These are the activations of a small network on made-up records, seen along a few directions, one row for each record.
Each row is followed by the record's values for the fields BODUB, NEZ, DOMEP, ZEDER, VELO.
A field that a record lacks is left out.
The largest differences between rows may come from other fields.
Random noise pushes rows far along 14 fixed directions. That doesn't count. These rows show it; they differ only by the noise:
179	43	193	-61	192	326	-60	-420	124	-19	107	211	55	503	94	-108	-241	405	177	307	-223	-37	-4	-194	22	-456	-33	-66	-119	-201	144
219	360	-176	1	123	-618	185	225	-315	434	308	241	-51	-296	62	-25	-77	-303	-164	-236	-324	96	-106	-222	-459	93	-256	657	-133	-547	202
73	-168	-265	-113	261	49	-311	6	80	159	-59	151	110	-11	78	-149	144	-333	-46	-228	-71	296	-24	151	2	29	-299	-180	-79	181	66
649	-112	46	44	278	116	478	-242	41	-128	177	130	50	614	-101	-98	-647	188	185	261	-245	-62	328	64	-140	-559	114	-256	248	-577	268
-641	-286	-225	-337	103	299	-418	-314	-159	-324	151	100	-535	243	-145	-331	245	-285	-128	-240	-455	-28	260	245	120	12	-432	-100	-159	-62	-479
602	-171	-108	24	157	336	-327	-62	284	-193	-410	365	284	-20	-129	100	164	116	51	-58	121	10	-605	169	-114	-274	-25	21	-537	52	265
-378	188	309	-266	-169	233	83	-218	-61	-368	237	286	-112	66	140	34	-155	304	227	131	160	242	-48	51	94	-434	41	14	175	-122	-447
-27	206	2	-265	340	101	111	76	37	-6	283	9	58	-9	206	163	-28	69	383	-75	205	253	-143	-31	138	-409	213	43	-105	-15	93
121	-7	261	-174	554	294	-116	-498	193	-264	-63	-144	470	649	314	-726	-906	197	81	709	-61	-734	590	166	16	-434	429	-78	208	-121	6
438	-107	-98	52	10	27	233	-387	191	-172	137	111	242	779	-243	-141	-76	31	125	-74	-455	132	-98	42	-292	-384	-233	60	-323	-83	498
-780	90	60	-367	152	302	14	26	-254	-387	407	-138	-262	-424	169	83	70	473	-204	156	33	-519	262	-355	204	105	-706	200	-176	-353	-368
13	-181	-227	99	-332	-301	-315	266	-333	169	-659	785	-426	-803	-263	-180	84	-314	-153	-488	-28	37	-162	399	190	274	-321	-9	109	-428	-660
801	-61	-408	149	699	459	-230	249	-192	190	546	196	-849	-229	-304	164	313	17	157	-92	-260	394	-339	-83	-40	-306	139	-6	-613	-275	376
-21	41	-12	-321	403	86	262	255	9	-118	566	-242	76	-90	270	598	26	-160	-325	46	331	300	14	-223	-455	-104	-150	76	213	-156	136
-73	29	146	-257	88	-237	-253	-253	271	123	-756	197	651	230	241	-112	-273	-136	-88	-36	39	-567	-109	58	-76	-88	166	278	-18	-229	2
-470	104	-92	-360	16	193	41	-58	243	198	-39	-87	-185	64	-132	478	601	299	446	-599	-105	96	-156	-301	682	-142	-102	-77	-348	-102	293

260	-300	125	132	-376	-454	609	177	199	-259	-375	-238	270	345	-339	588	39	-257	-392	-251	327	-171	-233	85	-456	71	166	180	164	-80	204 : (BODUB tem; NEZ gen; DOMEP bufu; ZEDER kuv; VELO katu)
-370	121	23	-401	-714	90	55	-149	-50	-497	-192	368	169	-433	-90	41	-7	149	-174	-314	-291	-97	214	204	-54	240	-741	-25	337	-814	-377 : (NEZ zila; DOMEP kogiv; ZEDER lizav; VELO debap)
304	109	52	127	-316	121	-39	10	-33	-184	-64	269	-176	-276	-313	-45	107	238	-14	-45	-68	65	-175	114	-7	44	-138	131	-104	-298	5 : (BODUB tem; NEZ zila; DOMEP bufu; ZEDER kuv; VELO debap)
158	-12	103	-25	-89	-91	-8	-491	354	292	-137	259	607	578	139	-285	-314	-58	-91	111	-290	225	396	-68	-161	-30	-254	-345	538	37	284 : (DOMEP rebi; ZEDER lizav; VELO katu)
-163	-74	-27	-119	-140	165	211	-418	-134	-204	80	198	170	303	242	-127	-451	362	281	92	-381	-44	444	-146	296	-276	-464	-609	362	-249	-266 : (BODUB tem; DOMEP siru; ZEDER lizav; VELO katu)
105	-286	172	156	251	92	-612	-141	162	582	-506	17	-278	179	74	198	99	-222	-631	318	48	-235	58	-298	-229	281	168	-30	163	63	-30 : (ZEDER kuv; VELO katu)
561	-758	-166	662	-38	65	273	209	-170	-360	274	-338	-417	314	-603	160	48	-234	-761	282	35	43	-38	66	-661	238	-472	-140	-130	387	170 : (NEZ zila; DOMEP kogiv; ZEDER kuv; VELO debap)
-122	0	144	-140	-68	75	-299	-230	114	264	-386	601	1	185	132	32	174	231	409	-72	-23	216	-295	-104	331	-320	-36	-237	-78	-84	-219 : (BODUB tem; DOMEP siru; ZEDER lizav; VELO debap)
-521	-125	-79	-492	250	-447	-84	-239	39	63	-157	103	863	446	720	-142	-310	-665	-127	-9	-40	106	278	123	-404	58	-691	-180	392	8	-294 : (BODUB zuriv; DOMEP siru; ZEDER kuv; VELO debap)
-614	-25	1	-179	-8	-239	-100	-154	80	188	-189	-196	-1	271	-23	94	225	-140	-123	-192	-93	-271	44	-173	133	183	-60	163	-145	52	25 : (DOMEP rebi; ZEDER kuv; VELO debap)
-175	-97	-12	-536	46	915	-573	-499	340	-774	-3	117	155	199	100	-182	207	103	27	103	-68	100	44	394	-11	-226	-74	-318	-80	202	-198 : (BODUB tem; ZEDER lizav; VELO katu)
-579	128	312	-96	-474	-80	210	-319	20	-154	71	22	-76	340	30	132	43	280	181	-20	-21	51	-146	-132	150	-231	93	184	-6	101	-299 : (DOMEP rebi; ZEDER lizav; VELO katu)
-115	14	312	189	39	-44	-340	141	267	526	-233	-101	-351	98	-58	393	395	-159	-308	61	363	220	-283	-206	-108	230	776	177	199	370	41 : (BODUB zuriv; DOMEP siru; ZEDER lizav; VELO debap)
215	-305	164	142	-39	583	-409	-196	322	-163	-70	56	-45	-13	-148	-48	120	223	-376	392	235	173	284	100	-28	83	170	-509	453	372	13 : (BODUB tem; DOMEP siru; ZEDER lizav; VELO debap)
437	8	-239	-185	233	140	-180	-264	285	361	-48	47	-31	322	-124	185	62	-135	101	-274	-610	196	207	-117	-47	-68	396	-383	210	-320	444 : (BODUB zuriv; DOMEP siru; ZEDER lizav; VELO katu)
-45	-236	-245	-1	114	-245	120	-32	41	-198	-316	-13	554	194	11	-199	-114	-95	70	-143	12	-419	-122	88	-14	-16	-344	-23	-355	265	130 : (DOMEP rebi; ZEDER lizav; VELO katu)
19	-85	-345	133	104	-166	267	-37	-123	-64	158	-389	78	197	-181	-673	-239	-48	120	-43	-383	-418	608	209	170	214	-329	-24	-103	63	261 : (BODUB zuriv; ZEDER lizav; VELO debap)
-212	198	-296	-446	315	-492	312	37	-21	89	312	74	403	239	359	56	-119	-529	420	-356	-216	253	102	67	-265	-279	-258	157	5	-289	123 : (DOMEP rebi; ZEDER lizav; VELO debap)
61	-11	-89	-208	75	385	-339	-98	42	-163	54	134	36	-228	90	-419	-77	39	-70	88	-197	143	391	253	171	155	-532	-398	244	-228	-113 : (BODUB tem; NEZ zila; DOMEP bufu; ZEDER kuv; VELO debap)
-319	-251	-180	-364	23	328	42	-465	-103	-433	159	349	-381	466	-148	-135	19	56	157	-75	-589	7	348	139	169	-264	-633	-419	-10	-593	-237 : (DOMEP rebi; ZEDER kuv; VELO debap)
508	5	-23	262	127	-334	373	44	-205	-68	-88	232	-1	120	-146	-297	-558	-94	84	240	-72	-316	-7	272	-305	-261	283	284	-59	-487	24 : (DOMEP rebi; ZEDER lizav; VELO debap)
-168	432	228	-13	-356	-194	213	123	84	-91	14	-1	-20	-374	-183	99	7	250	112	-25	273	-210	63	-30	140	113	598	362	129	-104	87 : (DOMEP rebi; ZEDER kuv; VELO debap)
108	331	-63	169	116	-91	114	193	-799	18	678	280	-603	-607	218	-603	-598	193	312	310	-257	34	247	10	129	-108	8	100	109	-348	-642 : (BODUB zuriv; NEZ zila; DOMEP bufu; ZEDER lizav; VELO katu)
-165	-195	-96	58	-311	-775	476	-5	-643	-94	-318	463	-659	226	-399	-32	-309	-434	20	-384	-352	-411	-60	284	-227	-129	39	363	29	-729	-638 : (ZEDER kuv; VELO katu)
48	-626	145	408	-110	-70	156	-78	-123	263	-456	238	-87	357	86	120	-307	152	34	203	171	10	53	-167	279	-170	-371	-711	329	202	-412 : (NEZ gen; DOMEP kogiv; ZEDER lizav; VELO katu)
23	185	-270	-576	176	445	-154	-343	270	-185	264	121	279	103	145	57	193	101	274	-287	-567	319	201	-22	100	-123	-550	-363	-114	-412	306 : (BODUB zuriv; DOMEP siru; ZEDER kuv; VELO katu)
-177	626	375	-322	-273	-114	137	-194	260	95	418	83	223	245	286	37	-257	-31	314	95	122	657	94	26	-138	-385	787	99	646	54	56 : (DOMEP rebi; ZEDER lizav; VELO debap)
-122	-516	-245	6	480	149	146	607	-184	-349	-24	-597	-71	-530	84	359	50	-198	-358	13	637	-447	29	93	28	297	-186	-241	-60	262	-279 : (BODUB zuriv; NEZ zila; DOMEP bufu; ZEDER lizav; VELO katu)
-271	-103	-145	-156	-96	-117	36	-108	52	33	205	-310	-154	353	-66	-73	71	-577	-15	-331	-182	361	276	288	17	49	345	-112	326	299	-107 : (NEZ gen; DOMEP kogiv; ZEDER lizav; VELO katu)
-736	300	262	-91	-210	-72	427	46	-83	-97	582	-418	-35	265	237	522	402	378	333	32	446	340	-511	-525	94	-285	84	315	-318	747	38 : (ZEDER lizav; VELO debap)
256	290	-31	-257	-158	74	44	-41	130	-411	-124	206	339	-560	-107	232	-98	219	-319	17	-25	-475	77	-15	-406	49	99	259	58	-650	58 : (BODUB zuriv; DOMEP siru; ZEDER lizav; VELO katu)
-426	81	54	448	-405	-521	6	287	-456	272	-206	20	-350	-493	-175	-239	176	215	-30	-78	30	-391	-229	-306	318	399	-402	469	-457	155	-253 : (NEZ zila; DOMEP kogiv; ZEDER kuv; VELO debap)
414	-81	-207	41	153	-458	442	-185	-1	255	-150	-13	241	682	-33	-149	-404	-313	285	-233	-401	-77	170	141	-207	-260	99	-34	48	-337	341 : (BODUB zuriv; ZEDER lizav; VELO katu)
221	108	-407	49	-481	-41	267	69	-66	-216	19	265	-366	-412	-716	-453	125	101	342	-556	-543	126	393	479	499	186	-309	-207	-43	-545	189 : (DOMEP rebi; ZEDER kuv; VELO debap)
-355	399	249	-317	24	-220	-25	14	137	414	-15	39	693	-113	740	190	-26	29	84	108	409	336	-130	-390	-102	-5	-161	101	250	241	96 : (ZEDER lizav; VELO debap)
-10	-144	152	-474	-267	392	-573	-508	540	-337	-927	304	518	547	22	210	40	-154	137	-248	-41	-132	-357	398	-9	-317	580	-204	77	-114	-108 : (NEZ zila; DOMEP kogiv; ZEDER lizav; VELO debap)
382	-132	48	45	78	520	69	-293	347	-304	208	-105	277	366	-56	-337	-185	314	138	327	46	261	390	254	58	-134	-225	-580	217	294	332 : (BODUB zuriv; ZEDER kuv; VELO debap)
116	160	-176	-60	-131	286	259	272	-122	-530	78	77	-369	-490	-354	-169	-131	55	376	-236	119	-38	315	642	509	-198	453	-264	226	-299	-277 : (BODUB tem; DOMEP siru; ZEDER lizav; VELO debap)
284	-15	105	174	-478	86	-80	-187	44	-499	-219	345	-146	36	-479	-271	109	63	53	-111	-70	135	-374	422	-138	-118	91	241	-295	10	-149 : (BODUB tem; NEZ zila; DOMEP bufu; ZEDER kuv; VELO katu)
150	-114	-92	252	-135	-518	33	23	-474	-99	-119	451	-482	250	-265	-234	-273	-620	72	-98	-84	180	-376	499	-475	-337	592	365	-111	-135	-541 : (DOMEP rebi; ZEDER lizav; VELO debap)
-672	-121	177	-470	14	-59	-72	31	272	72	-581	-365	383	61	288	322	-3	-255	-139	-200	389	-437	322	37	327	209	329	-153	525	-71	-159 : (NEZ gen; DOMEP kogiv; ZEDER lizav; VELO debap)
432	-25	-289	171	-199	14	-410	-144	-28	49	141	302	52	14	-156	-355	286	-237	-170	-165	-555	360	-416	188	-396	159	-439	183	-419	199	204 : (NEZ gen; DOMEP kogiv; ZEDER lizav; VELO debap)

Which values does each new row have?
-29	-124	-3	117	197	-86	-24	39	199	525	-128	-107	81	-15	71	403	277	183	-461	85	-139	-356	100	-697	-117	351	-662	51	-105	-249	470 : (DOMEP rebi; ZEDER lizav; VELO debap)
-150	9	130	-206	148	605	-813	-756	304	195	-152	59	29	679	134	-490	73	238	-8	241	-689	-176	216	-171	201	-47	-119	-209	-123	-43	120 : (BODUB tem; NEZ zila; DOMEP bufu; ZEDER lizav; VELO debap)
355	236	141	119	-210	-162	397	306	2	-92	-7	49	-324	-466	-470	212	-50	214	-42	-120	203	-175	86	34	0	21	480	326	92	-565	224 : (DOMEP rebi; ZEDER kuv; VELO katu)
72	-380	-225	277	46	-291	139	77	-240	225	-340	359	-175	55	-205	77	71	-135	175	-294	-132	-29	-216	-77	127	18	-494	-261	-313	-30	-92 : (DOMEP rebi; ZEDER kuv; VELO katu)
11	306	259	267	-390	-564	24	211	217	648	-439	31	588	-608	133	260	235	40	-567	28	364	-112	-227	-553	-193	691	-164	502	111	221	372 : (DOMEP rebi; ZEDER kuv; VELO katu)
29	261	139	-200	411	63	-443	-452	61	280	258	-54	282	324	407	-253	-172	36	-468	495	-628	-374	298	-486	-543	79	-44	401	-48	-226	301 : (BODUB tem; DOMEP siru; ZEDER lizav; VELO katu)
-49	306	-103	-97	408	-143	-395	-16	-154	495	100	-58	-66	-142	222	-384	-4	43	28	58	-421	-386	98	-339	125	211	-199	331	-345	-283	197 : (BODUB tem; NEZ zila; DOMEP bufu; ZEDER kuv; VELO debap)
-47	119	232	457	-593	-229	413	-46	-80	-234	106	-137	-495	354	-637	194	192	216	67	-64	30	-81	-383	-86	-133	-184	789	553	-347	248	99 : (DOMEP rebi; ZEDER lizav; VELO debap)
-25	127	264	24	-253	60	173	-226	5	102	79	-119	-89	149	-38	-163	-408	206	-54	170	-216	-194	555	-49	153	67	382	-78	523	-301	-41 : (NEZ gen; DOMEP kogiv; ZEDER lizav; VELO katu)
-414	63	-34	-309	269	182	-89	171	-116	373	230	-207	-541	-184	192	488	206	-24	59	-163	11	197	57	-263	330	10	41	-169	220	-348	-189 : (NEZ zila; DOMEP kogiv; ZEDER lizav; VELO debap)
607	-153	47	300	243	262	271	356	15	-88	234	-263	-377	-233	-274	270	-76	193	-249	291	408	-77	190	-4	-99	94	319	-221	272	21	260 : (BODUB tem; ZEDER kuv; VELO debap)
479	-364	-251	51	467	-23	-381	70	-28	466	-334	118	-461	150	-83	274	82	-691	-344	-162	-264	2	-103	8	-378	80	516	-104	-7	-381	55 : (DOMEP rebi; ZEDER lizav; VELO katu)
201	-245	-173	-126	400	397	-66	-120	-170	-48	-14	268	-151	430	113	318	91	282	433	-40	-340	96	-470	-161	149	-555	-552	-288	-601	-366	-4 : (BODUB tem; NEZ zila; DOMEP bufu; ZEDER lizav; VELO debap)
-108	216	169	-294	-86	360	-180	129	-172	-211	319	325	-473	-382	79	380	247	42	98	-68	83	568	-280	86	-9	-210	128	43	22	-260	-349 : (NEZ gen; DOMEP kogiv; ZEDER kuv; VELO katu)
348	287	219	-192	-22	424	-416	-520	459	-111	163	327	407	475	173	-253	2	83	164	230	-185	645	-94	117	-223	-343	213	-219	145	232	275 : (BODUB tem; DOMEP siru; ZEDER kuv; VELO debap)
340	-42	-301	-194	229	128	-125	210	-49	-184	138	-125	-360	-230	-247	192	73	-553	-243	-270	-99	90	-59	424	-365	46	458	143	110	-424	8 : (NEZ zila; DOMEP kogiv; ZEDER lizav; VELO debap)
263	5	-49	59	-211	232	-108	88	-20	-177	182	191	84	-317	5	-90	59	42	-152	-2	-1	492	-61	161	-159	123	-472	-225	175	61	-72 : (BODUB tem; NEZ zila; DOMEP bufu; ZEDER lizav; VELO debap)
-214	-119	-89	-291	42	110	-80	13	99	-68	-55	191	196	-117	235	368	164	-112	-164	-87	193	250	-67	-68	-95	-8	-413	-254	235	-70	-128 : (DOMEP rebi; ZEDER lizav; VELO debap)
-352	-93	480	103	35	222	-229	-515	93	422	83	-49	-421	849	81	66	97	336	-28	379	-218	40	113	-506	189	-178	90	-168	120	85	-31 : (BODUB tem; NEZ gen; DOMEP bufu; ZEDER kuv; VELO debap)
207	-258	53	262	454	-208	271	269	-506	6	223	-143	-291	19	155	-195	-757	-228	-140	505	271	-235	397	103	-231	-108	163	-143	397	-230	-385 : (NEZ zila; DOMEP kogiv; ZEDER kuv; VELO debap)
-8	-380	-216	-121	286	297	-49	-34	-131	-715	207	-205	-351	363	-341	120	170	-323	-53	-123	-65	-179	-197	327	-336	-225	72	141	-557	51	-96 : (NEZ zila; DOMEP kogiv; ZEDER kuv; VELO katu)
